A small network was trained on made-up records. Each row is its average activation on records with the value named, seen along a few directions.
Values that are neighbours, or in one group, have similar rows; names and order tell nothing.
Strong random noise was added to every row along 6 fixed directions; ignore it. To show where, here is one row again and again, with new noise each time:
[  45  -43   39   64 -119   58  329 -131  231  116  125 -100 -141  -88
  267   48 -228]
[ 294 -130  178  -94  285  432  111 -215  226 -467  349  -26   28  214
  139  383 -137]
[-101  144 -440  119    5  165  452  -63  -18  166  415 -111 -245 -291
  481  129 -320]
[ 185 -277  246  -12 -214 -198  199 -209  426  209 -186  -77 -252  105
  161 -114  218]
[ -51 -135  -77 -250   60  120  271   49  -54  105   47  120 -190  -87
  467  -46  -22]
[  47  138 -162 -171  214  346 -109  179  -25   35  286  -79  213   -2
  125   51  -65]
[ -97 -240  358 -365  -71  137  348   85   35  139 -162  173  -34 -113
  444 -128 -320]
[ 294 -176  286 -157   85  128 -157  -61  281 -160  -30  -14   70  316
  -40   39  253]


Values of T:
t13: [ -58  220  230   61 -170  187 -148  265   71  338   20 -221  463  -32
 -149 -138 -367]
t4: [-188 -275 -277 -302  192 -105  -37  101 -152  207 -127 -120    9 -364
  189  -48   42]
t10: [-418  389 -197  216 -199  -78  210  248 -458  265   82  282  -36 -382
  315 -148 -270]
t20: [ 342  329  -65  219   47   17 -411   52   58 -270   77 -172  116  376
 -530   56  360]
t8: [  84   53    1  -97    6 -369  127  -98  -89   89 -103   49 -156  -55
  -63 -193  140]
t12: [-238   31 -239  -88  152   20  133  166 -643    9  -44  178 -154 -328
  171   15 -328]
t1: [  87  -17 -126  330 -138 -422  227 -486  387  508   93 -278 -429 -213
   70   18  126]
t11: [-140  -40   18 -200  120 -184   89 -188  215  459   90 -229  -82 -140
  114    9  119]
t14: [-176  -59  210  376 -239  170  282   13 -108 -659  -34  191  104  -37
   -9  174 -588]
t19: [  14   39 -148  -38  156   84 -641  243  231  405  -80 -304  470 -161
 -425 -234  336]
t6: [ 133 -212  429 -148 -157 -480   11 -327  131 -421 -445  165 -107  459
 -123   22  263]
t17: [-227 -132 -437 -416  430  376   78  241 -175  416  240 -351  351 -450
  153  -94 -105]
t2: [  14   53 -651   97  230  177   67  172 -340 -201  240  300 -311   22
  133   22  235]
t5: [ 145  -51   58  -34  152  318   86 -353  413 -155  443 -344  154  208
  -34  358  -32]
t3: [-164  -85 -123 -467  171   57 -162  502 -474  237 -273  196    2 -140
   43 -426   55]
t15: [ -38 -519  -80 -478  510   22 -325  117 -124 -131 -194  256  -23   74
   18   94  664]
t16: [ -12 -386  703 -389   97   77  -36 -264  274  -98 -214   49  161  267
  105  127  115]
t18: [  98 -109  629   61   52  268 -123   -9   14 -451 -136  335  159  143
 -183  167 -363]
t7: [   2 -204  216 -361 -123  -61  252 -153 -332 -522 -240  424 -215  288
  174   43   58]
t9: [  25   58  323  114   13   -6 -145    4   21   36 -101  104  164 -157
 -373  137 -266]
A value of T combines one of 5 hidden first parts with one of 4 second parts; all combinations occur once.
- Changing only the second part turns t4 into t12. t17 has the same second part as t4; what does that change turn t17 into? => t3
- Changing only the second part turns t14 into t2. t19 has the same second part as t14; what does that change turn t19 into? => t18
- Changing only the second part turns t5 into t13. t7 has the same second part as t5; what does that change turn t7 into? => t20
- Changing only the second part turns t10 into t16. t1 has the same second part as t10; what does that change turn t1 into? => t11

Values of C:
c9: [-207  123  -32 -415  -37   -4  -71  337 -485  -49  -98  126  205  147
  171 -256  -37]
c10: [  -3 -252  -23 -220   74  216   57  172   20  167   -7 -175  233 -312
  -50 -154 -166]
c11: [  19 -341  219 -252  -78  238  181 -119  304   98  -90 -138   62  108
  137  112  -68]
c2: [ -95  -47 -350 -128 -123 -329  164  -29 -288  311 -271  -14 -365 -178
   -1 -213  156]
c4: [ -20 -359 -304 -720  322  171 -158  492 -261  890 -159   73  -86 -167
  567 -528  665]
c3: [  50 -408  430 -138  -40  -70  -44  -69   -3 -218 -261  427 -118  322
  323  -14  369]
c12: [ -48  157   -8  -50  342   76  -13  128 -206 -162  132  107   35 -214
 -105  190 -310]
c1: [ 123   94 -623  612  139 -140  -77 -180   60 -158  229  -21 -295 -184
  -75  176  223]
c5: [-438  515  -75 -334  -71   12 -371  558 -536  354 -119  472  368  -68
   62 -385 -173]
c8: [ 274  774 -333  726 -419 -356 -235   71   92  294  109 -338  -53  147
 -483 -184  269]
c7: [ -51 -140  626   15 -430 -510  -32 -292  526  187 -468 -281   50    7
 -203 -229  -30]
c6: [-344  -31 -366  527 -214 -272  458 -226  -51 -335   79  200 -547  -38
  170  235   93]
A value of C combines one of 3 hidden first parts with one of 4 second parts; all combinations occur once.
- Changing only the second part turns c11 into c6. c10 has the same second part as c11; what does that change turn c10 into? => c1
- Changing only the second part turns c12 into c2. c7 has the same second part as c12; what does that change turn c7 into? => c9

Values of N:
n10: [-518   87 -167 -446  166  205  159  218 -279  417    3   68  288  -68
  451 -120  -99]
n3: [-218  432 -228  -45  146  123   -4  115 -252  264  382 -208   77  -96
  270   71 -211]
n14: [ 340   64   83  276 -249 -422 -341  -26  203  324 -277 -207 -249  243
 -458 -206  461]
n1: [  -2   83 -274  476 -219  -59  467   59  -84   99   49  172 -253 -199
  133 -111 -241]
n13: [ -56    2  426 -468   47  -31  166   62 -329 -209 -222  324  -10  -17
   98  -24 -121]
n9: [ 111 -136  176   44  305  439 -406   34  141 -389  208 -395  575  -20
 -370  234 -274]
n12: [  65 -208 -242 -103  322  413  201  -23 -490 -838  362  638 -448  261
  603  234  139]
n11: [-115   78 -351  102  122 -136    1  -29 -415 -820   72  295 -165  142
  -37  233  102]
n4: [  31  131  119  -66   -9 -110 -219  131   55  437 -185  -16  280 -363
 -190 -127 -159]
n7: [-132 -129 -317  116 -183   53  290  -26   -7   22   93  -70 -257  -40
   84   33  -41]
n6: [-146 -237  223  121 -348 -108  145   19  -19 -165 -173  245 -119  228
  124  -54  223]
n15: [ 274 -566  274  -84   45 -231 -256  -81   72 -159 -635  275 -323  190
  -57 -161  722]
n5: [ 112 -101 -580  -25  192    1  214 -478  297    5  517 -432 -350  -29
   15  316  244]
n8: [-181  374 -488  228  -10 -307  191  -56   82   74   95    8 -335 -336
   47    6 -127]
n2: [ 274  -60  641   95 -315 -104   50 -191  163  -82 -287  212  -27  309
  102  -39 -156]
A value of N combines one of 3 hidden first parts with one of 5 second parts; all combinations occur once.
- Changing only the second part turns n8 into n4. n13 has the same second part as n8; what does that change turn n13 into? => n14
- Changing only the second part turns n10 into n6. n5 has the same second part as n10; what does that change turn n5 into? => n7
